These are the activations of a small neural network, seen along a few directions. Each row is one input.
Each table varies a few parts of the input and shows all the possible inputs, shuffled.
A made-up example of a description, with smaller parts first: one of 2 separate values, together with either a single point or one of 9 places around a ring or (one of 4 places along a line, together with one of 8 places around a ring).
Shared parts are said once, and a part with two or three values counts as separate values.
In the rows, zero is written as 128.

Other details of the inputs vary at random and push rows far along three fixed directions, the same in every table; ignore that.

Table:
row 1: [143 112 142  81 134 152 127 162 126 105 101]
row 2: [138 137 138 111 155 120 102 106 175 144 164]
row 3: [138 138 132 116 156 105 108 113 176 141 156]
row 4: [128 132 125  81 126 159 121 161 124  97 102]
row 5: [ 92 154 125 159 107 112 157 112 109 185 119]
row 6: [151 115 145 100 133 154 107 153 124  95  90]
row 7: [141 147 136 116 159 108 124 101 180 134 152]
row 8: [119 132 140 173 122 123 120 109 103 194 118]
row 9: [153 146 133 133 157 124 109 102 160 131 167]
row 10: [122 147 138 167 104 111 130 120 103 192 119]
row 11: [100 129 130 156 126 124 132 115 105 201 121]
row 12: [ 94 150 133 160 121 126 152 107 111 188 121]
row 13: [146 141 135 113 152 107 116 118 174 142 167]
row 14: [112 126 137 142 103 171 138 164  53 152  53]
row 15: [ 55  35  82 206  71  97 163 103  51  85 139]
row 16: [142 116 133  86 150 160 138 143 125 100  92]
row 17: [119 138 145 173 120 114 120 114 109 194 109]
row 18: [134 136 118  83 128 148 128 167 123  96 100]
row 19: [132 127 125  87 140 161 124 161 122  98 102]
row 20: [144 161 122 134 135 116 100 111 161 124 170]
row 21: [163 118 141 101 133 152 119 161 117  96 100]
row 22: [159 132 135  96 125 150 137 149 118  88  95]
row 23: [138 131 122  82 127 144 131 169 125  98 100]
row 24: [140 121 132  77 124 148 127 163 126 102 101]
row 25: [113 163 133 171 112 124 136 116 102 184 119]
row 26: [112 147 131 175  97 108 132 122 101 184 122]
row 27: [134 138 120  85 133 148 141 164 123  93 100]
row 28: [150 134 135  96 113 152 117 163 120  89 101]
row 29: [105 136 140 157 132 110 144 115 117 199 109]
row 30: [134 136 139 114 150 108 104 110 178 141 157]
row 31: [113 137 145 167 115 134 118 110 100 196 119]
row 32: [140 145 124 112 140 100 118 117 170 139 168]
row 33: [140 120 128  85 149 164 138 143 122  99  97]
row 34: [ 98 132 139 152 121 130 128 113 108 204 120]
row 35: [103  16  98 162 102  88 123 109 116  41 189]
row 36: [151 151 118 156 130 130 117 122 187 125 165]
row 37: [110 135 142 156 125 112 154 121 110 200 118]
row 38: [146 137 134 103 135 168 132 145 117  84  99]
row 39: [102 134 131 157 133 123 144 111 108 198 123]
row 40: [114 131 148 170 116 128 118 108 103 196 116]
row 41: [137 150 113 137 138 127 127 127 196 135 164]
row 42: [127 152 132 115 145 123 107 112 174 135 172]
row 43: [110 138 144 156 121 115 158 112 112 197 114]
row 44: [139 133 124  84 132 144 144 166 125  95  99]
row 45: [148 168 125 132 138 109 116 112 165 120 168]
row 46: [148 162 133 134 151 124 112 108 165 124 168]
row 47: [152 161 129 133 135 105 119 115 164 122 166]
row 48: [144 157 129 110 143 106 133 107 175 133 162]
row 49: [119 113 138 139 110 172 134 159  51 159  52]
row 50: [156 126 138  93 118 152 116 159 118  94 100]
row 51: [154 124 135 100 142 168 128 140 115  91  97]
row 52: [142 110 130  84 149 157 120 155 123 107  96]
row 53: [122 138 149 174 113 117 148 107 103 186 117]
row 54: [153 142 138 138 154 107 109 105 168 128 157]
row 55: [155 121 141 103 140 153 128 143 123  88  85]
row 56: [132 139 121  85 133 158 141 150 123  90  98]
row 57: [ 88  15  82 150 130  89 140 103 121  49 183]
row 58: [ 41  22  82 194  90  97 169 115  57  99 144]
row 59: [ 77  36  68 147 108  87 132 114 119  42 189]
row 60: [109  21  93 167 114  84 139 108 114  38 188]
row 61: [ 96  50  79 161 100  87 141 102 117  26 185]
row 62: [141 161 130 129 129 121  97 110 164 125 169]
row 63: [111 130 128 142  89 156 143 168  53 145  54]
row 64: [154 141 132  99 121 150 137 153 120  83  96]
row 65: [158 117 137 103 148 161 122 148 116  95  95]
row 66: [142 156 138 131 139 127  96 108 167 127 172]
row 67: [ 95 145 134 151 100 109 138 124 114 194 123]
row 68: [127 158 125 112 132 110 112 118 172 132 168]
row 69: [137 162 125 114 139 104 133 109 176 128 164]
row 70: [129 160 118 118 147 112 123 112 168 130 169]
row 71: [141 149 125 114 145 101 130 114 170 135 167]
row 72: [153 143 138 134 153 121 114  91 165 128 160]
row 73: [145 139 131  97 115 156 114 161 118  87 101]
row 74: [124 120 138 140  97 152 157 164  54 150  52]
Each input here is: one of 2 separate values, together with either a single point or (one of 4 places along a line, together with one of 9 places around a ring).
Q: Changing only the choice among 2 separate values turns row 39 into row 9. The same change can be made to row 32. Which row results?
A: row 10
Q: Changing only the choice among 2 separate values turns row 13 into row 21. The same change can be made to row 37. Which row results?
A: row 60
Q: A walk changes only the place on the line of 4. It starts at row 50 and steps to row 10. List the rest of the walk in order.
A: row 74, row 22
Q: Change only the choice among 2 separate values in row 49. List by row number the other rows that result.
A: row 11
Q: A walk changes only the place on the line of 4. It starts at row 16 and steps to row 57. List the rest of the walk in order.
A: row 52, row 2
